These are the activations of a small network on made-up records, seen along a few directions, one row for each record.
Each row is followed by the record's values for the fields F, V, P, Y, E, J, Z.
A field that a record lacks is written missing.
The largest differences between rows may come from other fields.
In the rows, 500 means zero.
Strong random noise was added to every row along 11 fixed directions; ignore it. To show where, here is one row again and again, with new noise each time:
[408 356 715 474 580 409 541 389 343 434 471 641 527 232 544 361 593 198
 626 562 480 388 708 457 467 512 609 487 611 598]
[388 689 574 625 469 593 641 488 149 588 391 345 239 365 774 672 511 559
 287 433 582 647 438 392 587 454 548 680 284 316]
[376 672 338 638 136 840 690 683 519 640 513 480 713 563 666 472 467 622
 150 415 546 715 355 265 384 291 573 657 120 445]
[445 520 462 615 634 680 684 510 179 564 294 712 353 381 641 455 567 369
 637 537 553 472 508 582 631 413 587 472 458 381]
[549 605 328 577 410 200 537 440 603 447 334 664 372 439 524 549 470 390
 476 487 570 581 585 493 564 654 344 634 389 295]
[601 496 386 403 327 168 376 575 680 463 515 642 497 849 327 235 345 599
 430 708 439 398 633 628 424 779 423 390 569 442]
[394 547 778 571 575 428 167 316 297 521 812 212 487 450 635 398 336 365
 275 413 640 574 433 348 377 543 412 358 400 663]
[536 549 462 495 489 495 783 509 501 457 268 576 241 451 473 630 491 691
 524 567 443 377 619 680 557 600 716 553 527 377]
[625 489 500 407 466 323 627 513 551 443 397 493 252 384 503 815 546 486
 549 457 454 527 487 608 647 657 541 736 623 378]
[408 476 658 722 622 587 601 616 172 608 586 588 478 489 917 456 522 553
 567 430 510 645 456 531 551 597 643 511 535 318]
[508 382 568 496 483 658 377 552 477 609 626 668 651 615 429 114 339 469
 512 635 490 313 517 657 388 536 669 207 549 668]
[539 446 646 650 531 482 370 362 590 600 606 598 514 141 626 476 341 308
 502 353 611 490 480 586 487 627 618 471 447 555]
[523 397 590 553 571 495 533 530 519 513 579 672 534 529 554 327 424 532
 632 544 447 389 591 684 453 657 692 341 645 527]

[497 361 730 549 665 493 544 530 537 474 721 533 616 421 697 530 580 478
 740 377 391 544 532 575 492 592 651 482 740 546] -> F=f2, V=missing, P=p1, Y=y2, E=e1, J=j1, Z=z4
[560 720 606 278 354 429 438 480 455 650 724 342 427 559 561 389 542 329
 482 532 301 542 595 479 583 529 417 617 598 556] -> F=f2, V=v6, P=missing, Y=missing, E=missing, J=j1, Z=z2
[553 372 627 387 612 478 498 511 202 454 409 377 299 463 536 599 602 576
 549 599 438 367 520 549 593 540 620 524 651 487] -> F=f2, V=v4, P=missing, Y=missing, E=missing, J=j2, Z=z2
[531 683 537 684 584 408 447 409 577 650 717 655 436 475 722 208 299 446
 607 421 456 492 656 720 494 724 581 310 486 459] -> F=f1, V=missing, P=p1, Y=y2, E=e1, J=j1, Z=z1
[533 406 457 519 424 463 497 519 483 543 257 660 437 347 426 533 485 468
 429 584 604 438 474 532 546 528 506 591 408 388] -> F=f1, V=v3, P=missing, Y=missing, E=missing, J=j2, Z=z4
[479 309 618 652 677 655 206 565 259 638 633 532 612 495 675 301 411 432
 519 476 598 509 314 531 521 466 526 301 525 560] -> F=f2, V=missing, P=p1, Y=y1, E=e2, J=j2, Z=z2
[514 543 444 536 512 408 455 383 685 420 444 390 511 373 514 621 541 551
 472 394 548 546 512 358 517 437 393 564 442 499] -> F=f2, V=v1, P=missing, Y=missing, E=missing, J=j2, Z=z2
[650 616 381 357 574 474 439 461 591 334 641 161 263 866 298 769 389 762
 461 439 458 476 320 650 499 582 449 380 573 584] -> F=f2, V=missing, P=p2, Y=y1, E=e1, J=missing, Z=z4
[482 673 337 418 419 504 594 470 482 481 449 595 512 642 385 322 564 357
 528 604 456 464 605 474 479 409 376 459 435 515] -> F=f1, V=v1, P=missing, Y=missing, E=missing, J=j1, Z=z4
[424 541 423 546 593 468 650 571 197 455 416 699 418 661 590 285 575 405
 657 626 440 470 636 575 527 526 492 414 540 394] -> F=f1, V=missing, P=p1, Y=y1, E=e1, J=j1, Z=z3
[500 476 599 420 580 374 200 314 524 457 624 307 535 404 402 533 498 306
 461 443 590 522 445 333 497 436 258 471 518 649] -> F=f2, V=v6, P=missing, Y=missing, E=missing, J=j2, Z=z2
[434 687 544 366 532 727 490 532 253 618 570 361 337 797 432 224 422 545
 473 662 380 376 544 595 532 354 541 260 554 642] -> F=f2, V=missing, P=p2, Y=y1, E=e1, J=missing, Z=z3
[449 595 614 603 459 544 425 374 429 645 455 484 498 325 538 395 394 591
 335 542 602 426 548 488 426 541 585 449 277 451] -> F=f2, V=v6, P=missing, Y=missing, E=missing, J=j1, Z=z2
[471 393 496 504 575 534 542 638 427 514 471 603 544 601 548 423 548 493
 597 537 473 511 482 540 536 472 521 473 628 464] -> F=f1, V=missing, P=p2, Y=y1, E=e2, J=j2, Z=z1
[528 604 292 628 545 388 559 439 606 463 321 617 410 541 475 581 458 589
 544 485 583 543 523 561 564 561 381 485 410 321] -> F=f2, V=v6, P=missing, Y=missing, E=missing, J=missing, Z=z2
[657 473 399 496 589 741 488 473 482 635 393 652 379 389 412 424 427 456
 649 554 495 284 442 785 622 468 663 348 531 553] -> F=f2, V=v1, P=missing, Y=missing, E=missing, J=j2, Z=z2
[395 264 637 416 382 609 544 665 468 482 465 429 716 500 473 581 625 627
 385 561 472 530 435 328 440 379 612 643 580 553] -> F=f2, V=v1, P=missing, Y=missing, E=missing, J=missing, Z=z2
[583 391 523 415 596 545 378 518 411 566 548 643 544 480 443 438 554 225
 707 523 497 459 403 607 593 474 438 444 620 552] -> F=f2, V=missing, P=p2, Y=y2, E=e1, J=j1, Z=z4
[599 681 587 467 291 328 602 424 639 608 553 519 340 221 632 474 438 397
 464 439 332 457 734 604 548 694 678 695 467 463] -> F=f2, V=missing, P=p1, Y=y2, E=e1, J=j1, Z=z3
[471 755 499 432 323 427 664 468 472 587 460 501 323 483 494 415 451 484
 358 581 404 470 694 533 482 577 568 598 376 424] -> F=f1, V=missing, P=p2, Y=y2, E=e2, J=j1, Z=z1
[550 486 372 591 572 737 327 562 529 626 583 564 609 658 473 306 359 513
 513 485 555 471 327 599 496 407 481 249 453 585] -> F=f2, V=missing, P=p2, Y=y1, E=e2, J=j2, Z=z2
[354 476 583 449 504 550 684 437 369 471 289 595 530 344 473 358 656 435
 561 639 437 372 761 395 496 343 606 514 522 539] -> F=f2, V=v6, P=missing, Y=missing, E=missing, J=missing, Z=z2
[530 469 419 446 272 627 482 610 633 618 280 539 495 499 294 426 366 685
 274 634 522 350 462 544 477 435 610 511 361 519] -> F=f2, V=missing, P=p1, Y=y1, E=e2, J=j2, Z=z3
[618 424 414 663 515 432 352 577 474 642 478 740 459 532 624 331 311 520
 529 522 535 463 455 729 559 734 590 386 480 350] -> F=f2, V=missing, P=p2, Y=y2, E=e2, J=missing, Z=z2
[353 548 426 656 466 425 497 518 360 423 415 407 632 591 691 503 615 646
 339 475 602 686 485 161 431 397 319 580 290 335] -> F=f2, V=v6, P=missing, Y=missing, E=missing, J=j2, Z=z2
[439 567 667 462 575 753 417 464 400 541 871 268 599 523 627 427 508 340
 500 362 458 564 398 411 445 323 512 383 565 768] -> F=f1, V=v3, P=missing, Y=missing, E=missing, J=j2, Z=z4
[441 390 517 804 478 508 649 631 607 573 355 679 516 277 775 626 399 719
 435 362 599 624 462 566 505 645 733 612 400 263] -> F=f1, V=missing, P=p2, Y=y2, E=e2, J=missing, Z=z1
[465 475 629 287 508 550 671 572 366 532 576 599 616 489 569 351 772 251
 772 591 255 465 695 451 583 386 534 588 779 587] -> F=f2, V=v4, P=missing, Y=missing, E=missing, J=j1, Z=z2
[423 403 562 517 503 649 403 590 282 566 538 468 540 492 589 380 482 410
 407 522 550 536 400 429 488 371 525 457 460 567] -> F=f1, V=missing, P=p1, Y=y2, E=e1, J=j2, Z=z1
[711 619 292 335 418 411 456 442 696 411 454 315 276 508 319 825 494 429
 455 396 484 519 354 546 615 492 363 655 480 520] -> F=f2, V=missing, P=p2, Y=y1, E=e2, J=j2, Z=z4
[562 515 456 212 350 512 462 508 593 396 628 328 579 690 240 495 568 426
 456 562 370 415 490 431 411 399 459 506 554 739] -> F=f2, V=missing, P=p2, Y=y1, E=e1, J=j1, Z=z4
[377 624 509 453 310 298 598 561 477 445 565 443 589 513 701 443 686 303
 455 457 360 719 670 181 509 413 320 764 493 445] -> F=f2, V=missing, P=p1, Y=y2, E=e1, J=j2, Z=z3
[519 360 491 407 794 378 405 445 421 317 529 535 468 540 399 686 634 178
 805 456 574 572 374 498 635 447 215 463 760 572] -> F=f1, V=v2, P=missing, Y=missing, E=missing, J=missing, Z=z3
[454 423 503 620 519 486 543 569 689 375 659 402 696 521 549 779 496 600
 436 290 591 736 320 382 372 519 456 596 477 504] -> F=f1, V=missing, P=p1, Y=y1, E=e2, J=j1, Z=z1
[542 579 349 444 450 552 504 440 707 485 480 602 561 565 311 387 435 449
 539 539 503 409 546 556 451 436 429 394 454 609] -> F=f1, V=v2, P=missing, Y=missing, E=missing, J=j1, Z=z3
[402 490 692 560 371 379 409 338 493 538 445 387 593  58 594 632 557 413
 278 403 624 593 531 196 447 467 459 761 287 476] -> F=f2, V=v1, P=missing, Y=missing, E=missing, J=j1, Z=z2

Which values does each new row have?
[574 439 469 484 455 583 630 481 688 545 361 664 535 293 351 624 507 525
 581 522 499 394 512 632 508 532 640 561 495 488] -> F=f2, V=v6, P=missing, Y=missing, E=missing, J=j1, Z=z2
[497 330 766 564 557 271 311 454 676 469 526 366 416 432 441 615 267 791
 355 489 582 444 510 615 420 762 618 429 587 506] -> F=f2, V=missing, P=p1, Y=y2, E=e1, J=missing, Z=z3
[565 287 409 521 517 534 419 548 491 525 329 770 682 473 317 470 523 485
 580 629 633 406 381 554 474 526 476 439 449 436] -> F=f2, V=v6, P=missing, Y=missing, E=missing, J=j1, Z=z2
[480 289 558 465 617 483 573 474 282 454 263 638 500 195 533 613 753 253
 687 537 523 462 527 404 646 381 488 672 599 454] -> F=f2, V=v1, P=missing, Y=missing, E=missing, J=j2, Z=z2
[560 508 447 484 548 116 407 484 414 456 405 618 412 656 456 478 551 513
 584 636 519 523 583 523 577 729 263 542 568 263] -> F=f2, V=v6, P=missing, Y=missing, E=missing, J=j1, Z=z2
[553 656 319 229 557 202 635 255 601  85 373 284 192 578 197 763 661 333
 576 520 402 406 708 434 538 450 294 555 605 630] -> F=f1, V=v3, P=missing, Y=missing, E=missing, J=missing, Z=z4
[577 569 540 396 497 549 552 505 417 600 473 470 312 483 529 438 503 525
 558 582 357 369 593 648 607 546 633 495 605 500] -> F=f2, V=v6, P=missing, Y=missing, E=missing, J=j2, Z=z2
[512 573 448 613 404 637 547 440 595 647 358 725 488 344 438 315 343 554
 421 567 567 340 586 658 435 533 669 396 304 472] -> F=f1, V=v3, P=missing, Y=missing, E=missing, J=j1, Z=z4
[490 457 559 588 666 526 561 524 288 520 497 604 427 490 680 465 564 446
 653 489 498 517 502 570 578 544 534 467 588 405] -> F=f1, V=v3, P=missing, Y=missing, E=missing, J=j2, Z=z4
[411 553 610 655 568 372 368 540 406 520 567 307 434 692 600 618 374 797
 313 463 630 675 361 453 463 628 360 486 413 336] -> F=f2, V=missing, P=p1, Y=y1, E=e1, J=j1, Z=z3
[618 331 465 639 663 357 325 478 700 400 645 636 566 575 526 392 359 563
 662 427 540 420 501 692 430 734 542 254 646 549] -> F=f1, V=v3, P=missing, Y=missing, E=missing, J=j2, Z=z4
[570 447 405 486 443 607 618 446 797 543 333 726 592 243 367 460 524 436
 632 513 456 340 608 593 519 424 642 513 512 565] -> F=f2, V=v1, P=missing, Y=missing, E=missing, J=j2, Z=z2
[581 337 540 560 613 409 448 329 701 461 383 629 499 156 401 598 469 422
 625 449 577 353 562 605 519 577 582 481 540 536] -> F=f2, V=v6, P=missing, Y=missing, E=missing, J=j2, Z=z2
[416 479 558 624 731 258 473 395 322 364 368 444 318 414 572 750 548 458
 531 448 633 630 474 419 584 565 331 566 512 341] -> F=f2, V=missing, P=p1, Y=y1, E=e2, J=missing, Z=z2
[590 617 433 422 543 685 565 642 461 687 657 657 483 777 618 154 521 441
 761 567 278 428 549 746 641 480 559 335 736 521] -> F=f1, V=v1, P=missing, Y=missing, E=missing, J=j2, Z=z4
[540 381 693 408 401 261 408 422 745 464 625 480 561 326 412 448 423 455
 466 521 400 366 689 538 392 678 638 527 619 638] -> F=f2, V=missing, P=p1, Y=y2, E=e1, J=j2, Z=z2
[534 540 624 449 664 488 409 389 510 423 706 260 385 503 507 665 477 466
 536 371 511 537 415 535 511 526 446 432 612 635] -> F=f1, V=v3, P=missing, Y=missing, E=missing, J=j1, Z=z4
[478 590 731 488 605 264 431 372 335 602 541 494 360 352 677 392 550 378
 598 530 434 497 699 510 614 645 443 552 618 400] -> F=f2, V=v6, P=missing, Y=missing, E=missing, J=j1, Z=z2
